A small network was shown many inputs. Here are its activations along a few directions, one row for each input.
Each table varies a few parts of the input and shows all the possible inputs, shuffled.
A made-up example of a description, with smaller parts first: values(3) and (point or line(9) or (line(4) and ring(8))).
Shared parts are said once, and a part with two or three values counts as separate values.

Table:
r1: [-18.7 -81.7  37.1  39.8 -60.5  14.4  -5.7 -21.0   0.3   1.4  -9.5 -14.6
  -8.0  11.4  -2.5  24.8  -6.9 -18.1]
r2: [-22.6  26.3 -38.4  32.7  12.0 -35.0  -2.1  43.0 -48.1 -32.8  10.1  45.5
   6.6   8.7 -19.5   4.2 -28.8 -16.9]
r3: [-27.6 -73.7  23.9  15.0 -37.2  20.3  -3.9  -1.7 -17.2   2.4 -11.5 -12.4
 -10.7  29.1   7.8  22.5  10.1 -29.0]
r4: [ 47.0   9.4 -14.2  11.8  28.4  -5.6  -6.7   3.5  50.3  39.5   6.8 -36.4
   8.5 -30.9  35.5   4.1 -31.9  41.0]
r5: [ 27.5  25.0 -26.4 -19.3  29.5  -0.2  -8.8  18.3  20.9  48.2   6.1 -30.3
   3.1   1.6  53.4  -7.7   8.6  21.3]
r6: [-20.9 -28.4  32.1   2.8 -26.6  -0.5   4.2 -17.8 -29.8 -39.8  -5.2  15.1
  -5.8  20.2 -47.5  21.0  23.7 -35.7]
r7: [ 42.1 -19.9  38.5  27.3  12.3   2.4   1.6 -31.2  72.2  29.0  -3.1 -35.5
   2.3 -18.2  22.0  13.8 -33.4  30.2]
r8: [ 49.5  62.2  -7.2   2.5  41.3 -17.4   6.2 -14.2  33.9 -10.9  14.2  -5.1
   1.4 -42.0 -28.4   2.4 -18.7  30.8]
r9: [  0.6  40.0 -63.2 -61.0 -11.5  19.0  18.1 -40.1  25.2 -10.3  -5.6  18.7
  18.9 -64.5 -42.6 -54.9  -9.0  49.8]
r10: [-32.7  -4.4  15.8  -4.4 -10.3  -4.7  -5.1  11.4 -46.2 -29.9  -1.2  23.1
  -7.4  25.0 -30.4  10.7  31.5 -40.0]
r11: [-28.9 -32.9 -19.1  16.9  -7.9   0.4 -17.3  50.7 -42.6  11.9  -1.9  13.6
   0.2  33.7  35.1   7.9  -9.5 -18.7]
r12: [-13.0 -37.1  45.3  26.0 -46.3  -1.9   2.2 -32.9 -10.1 -39.4  -9.5  10.7
  -3.7   6.0 -61.0  22.8   3.3 -25.9]
r13: [-26.3 -20.0 -46.7  45.8   0.9 -18.7 -14.8  57.9 -37.5   5.4   1.0  19.4
   5.6  18.4  41.3   4.1 -40.7  -9.2]
r14: [ 45.5  32.5  47.6  15.9  27.1 -10.1  10.8 -48.3  52.6 -19.4   0.5  -5.4
  -3.0 -25.8 -40.9   9.1 -22.3  22.3]
r15: [  6.5   8.2  32.0 -41.2  21.3  21.7  10.5   6.6  20.2  40.4  -0.2 -31.6
 -10.3  24.7  62.4 -20.6  41.0  -6.4]
r16: [-24.0  14.5 -13.9   7.9   0.1 -20.3  -5.0  33.6 -52.5 -30.6   9.5  41.0
   4.0  22.0 -22.6   9.2   7.3 -26.2]
r17: [ 13.0  58.1  41.8 -50.7  36.7   8.1  19.5 -14.5  -1.5  -6.7   3.6   2.2
 -14.0  10.7   1.2 -20.5  52.2 -13.1]
r18: [ 30.5  75.8 -15.0 -30.9  44.2 -14.3   1.7  -2.3   0.7  -1.2  15.1   3.6
  -3.1 -13.9 -10.8  -8.2  19.1  12.0]
r19: [ -6.9  -7.0 -74.0 -48.7 -28.2  27.2   7.4 -28.0  39.6  35.9 -12.0 -14.4
  27.6 -51.7  18.7 -55.6 -16.2  65.9]
r20: [-40.7 -46.6   3.9  11.9 -25.1  15.0 -12.8  27.0 -30.4   6.9  -7.1  -7.1
 -12.1  35.7  28.7  10.8  20.7 -34.2]
Changing only one part turns r6 into r3. The same change can be made to r14. Which row results?
Answer: r7
Describe the family of inputs behind these rows.
Answer: values(2) and (point or line(4) or line(5))
Start at r12 and move only the line(5) part, one step at a time. The first step leads to r6. Which rows follow, in order?
Answer: r10, r16, r2
Which other rows does r7 become when the line(4) part takes its other values? List them by row number.
Answer: r4, r5, r15

Table:
r21: [ 37.1  26.5  -7.8 -31.3   6.0  18.8   1.9 -38.1  45.5  18.3   2.7 -32.6
  -2.1 -37.3   7.7 -13.6   9.3  39.9]
r22: [-17.9  16.6 -10.1  -2.3  17.3 -13.5  -7.6  47.1 -53.2  -2.9   6.7  13.2
 -11.1  39.9  16.3  10.2  19.7 -36.2]
r23: [ 13.5 -24.6  44.8  34.4   8.0  -2.6  -7.8   8.5   7.5   8.6   1.5 -20.9
 -13.0  26.3  19.1  36.2   5.2 -20.6]
r24: [-25.3 -37.0  -9.6  13.7 -35.6  13.8   1.6  -4.4 -19.0 -14.0 -10.9  17.2
  -2.1  -2.7 -20.6  -3.3 -14.9 -10.5]
r25: [-26.2 -42.4  18.4   8.8 -13.7  12.3   1.5  17.3 -11.7  25.9  -8.0  -8.8
  -8.9  23.3  31.9  -2.0   4.7 -21.1]
r26: [ 22.5   6.3  38.0 -36.8 -10.2  11.9   5.0 -42.3  42.4  12.6  -9.2 -21.8
   6.7 -19.7 -21.1 -13.3  13.6  23.9]
r27: [ 36.4  67.1 -12.7 -28.0  39.3  -0.9  13.0 -27.5  41.4  -7.1   8.5 -11.6
  -2.0 -35.7 -10.0 -18.6   9.0  25.4]
r28: [-29.3 -21.1  -4.3  -6.4  -5.3   6.7  -3.5  34.7 -34.4   3.6   1.9   5.5
  -3.0  30.3  31.7   0.1  23.0 -25.9]
r29: [-23.8  19.1 -28.9   6.4  -5.7 -18.6 -11.5  24.6 -54.3 -30.4   4.4  39.7
   3.5  13.1 -37.0   7.2   5.4 -20.8]
r30: [-13.9 -41.9  10.3  23.9 -33.1  -2.1   0.3 -20.2  -1.5 -18.7  -7.8   3.1
   2.9   0.1 -20.6   9.9 -20.6  -6.2]
r31: [ 30.3  85.6  10.1 -26.7  52.8 -14.3  19.7 -17.6  12.0 -27.0   9.6  27.1
  -0.7 -17.5 -33.6 -17.5   2.1  14.9]
r32: [-11.4 -44.7  39.0  20.0 -15.8   3.8  -9.9   0.5   7.4  17.4  -6.3 -20.1
  -3.1  27.0  34.6  12.6   3.2 -11.9]
r33: [  1.7 -22.8  23.7  37.6 -11.4 -16.1   0.4 -10.4   0.1 -20.3   4.1   3.4
  -1.4  -4.0 -37.5  31.6 -16.3 -10.4]
r34: [ 37.5  31.3 -82.5 -15.1  32.1   0.2  -2.3  16.0  56.3  61.5   4.7 -24.0
  25.6 -47.6  62.5 -36.8 -48.3  75.1]
r35: [-31.4 -18.0 -28.4   1.8 -24.8   0.5  -0.6  11.8 -38.5 -27.4  -1.8  30.5
   8.7   4.6 -23.4  -2.8   5.1 -15.6]
Describe the family of inputs behind these rows.
Answer: point or line(4) or (values(2) and line(5))
Start at r29 and move only the line(5) part, one step at a time. The first step leads to r35. Which rows follow, in order?
Answer: r24, r30, r33

Table:
r36: [-25.2 -35.7  44.3  16.8 -26.9   3.0  -0.7  -3.7 -32.4 -27.5  -5.4  11.3
 -13.1  28.6 -28.4  22.5  19.6 -42.9]
r37: [ 44.2  26.8 -14.5 -29.0  28.6  13.2   3.5 -18.4  69.6  52.8   0.7 -44.8
   6.5 -32.9  48.8 -24.2  -8.9  53.6]
r38: [ 51.4  56.4  11.5 -34.7  30.6   1.7  14.5 -46.5  59.6   8.3   3.7 -22.7
   3.2 -42.2 -15.4 -18.0   2.6  42.3]
r39: [  0.8 -11.3   3.5   4.1 -21.6   3.3   4.8 -30.7  12.2 -16.5  -5.2   5.1
   4.3 -21.9 -36.9  -1.0 -12.9  10.4]
r40: [-12.5  21.0 -45.4  -6.0  -2.9  -7.9   1.2   8.5 -21.0 -17.6   2.8  29.2
  10.6 -17.3 -24.2 -15.3 -12.5   9.0]
r41: [-32.0 -68.1  17.8  22.4 -29.1  14.1  -9.8  25.0 -24.8  15.9  -8.2 -10.1
  -8.5  39.4  37.5  16.7   8.5 -32.2]
r42: [-16.5  20.3  -7.6   1.6  11.9 -15.9  -2.5  28.6 -42.1 -21.3   6.1  29.2
  -0.9  21.8 -11.4   4.6  10.2 -24.2]
r43: [ -4.8  34.3 -25.6  -2.4  16.8 -16.3  -1.2  17.8 -23.4 -18.1   8.4  23.4
   3.6   0.2 -13.5  -2.6   0.5  -4.0]
r44: [ -7.9 -44.3  15.2  20.2 -10.7   8.2  -9.2  19.1  -1.7  26.3  -5.0 -18.9
  -5.5  25.5  42.1  13.4  -3.0 -12.4]
r45: [ 10.9  -0.2  24.9   8.1  -3.5  -5.0   2.5 -21.5   9.4 -16.4   0.3  -1.3
  -1.9  -4.9 -28.0  13.0   0.6  -2.6]
r46: [ -4.8 -42.9 -23.3   9.7 -24.7  14.4  -5.4  -1.4  19.3  28.4  -8.2 -17.4
   8.2 -12.0  27.1  -6.1 -24.3  21.1]
r47: [ -3.2 -11.9  43.0  13.5  -6.3  -3.2   2.1 -11.3  -7.3 -20.4  -1.8   4.8
  -8.6  15.6 -22.9  17.7   9.1 -23.0]
r48: [-39.5  -4.9  -4.6   4.7  -8.5  -9.0  -4.6  35.0 -65.3 -29.6   2.6  35.7
  -5.0  35.2 -15.7   9.2  21.0 -43.9]
r49: [ 36.4  91.3 -36.5 -44.8  51.3  -7.8  12.0  -8.5  29.5   6.7  11.5   0.8
   7.0 -39.3  -0.4 -35.0   1.8  40.7]
r50: [  2.7 -30.7  -2.7  15.8  -5.0   7.3  -7.3   8.0  18.4  29.1  -2.5 -24.3
   0.0   4.1  41.3   5.2 -12.3   8.1]
Describe the family of inputs behind these rows.
Answer: values(3) and (point or line(4))
Changing only the values(3) part turns r37 into r49. The same change can be made to r41. Which row results?
Answer: r48
Which other rows does r39 become when the line(4) part takes its other values? List them by row number.
Answer: r36, r45, r47
Which other rows does r50 become when the values(3) part takes its other values? List them by row number.
Answer: r43, r45
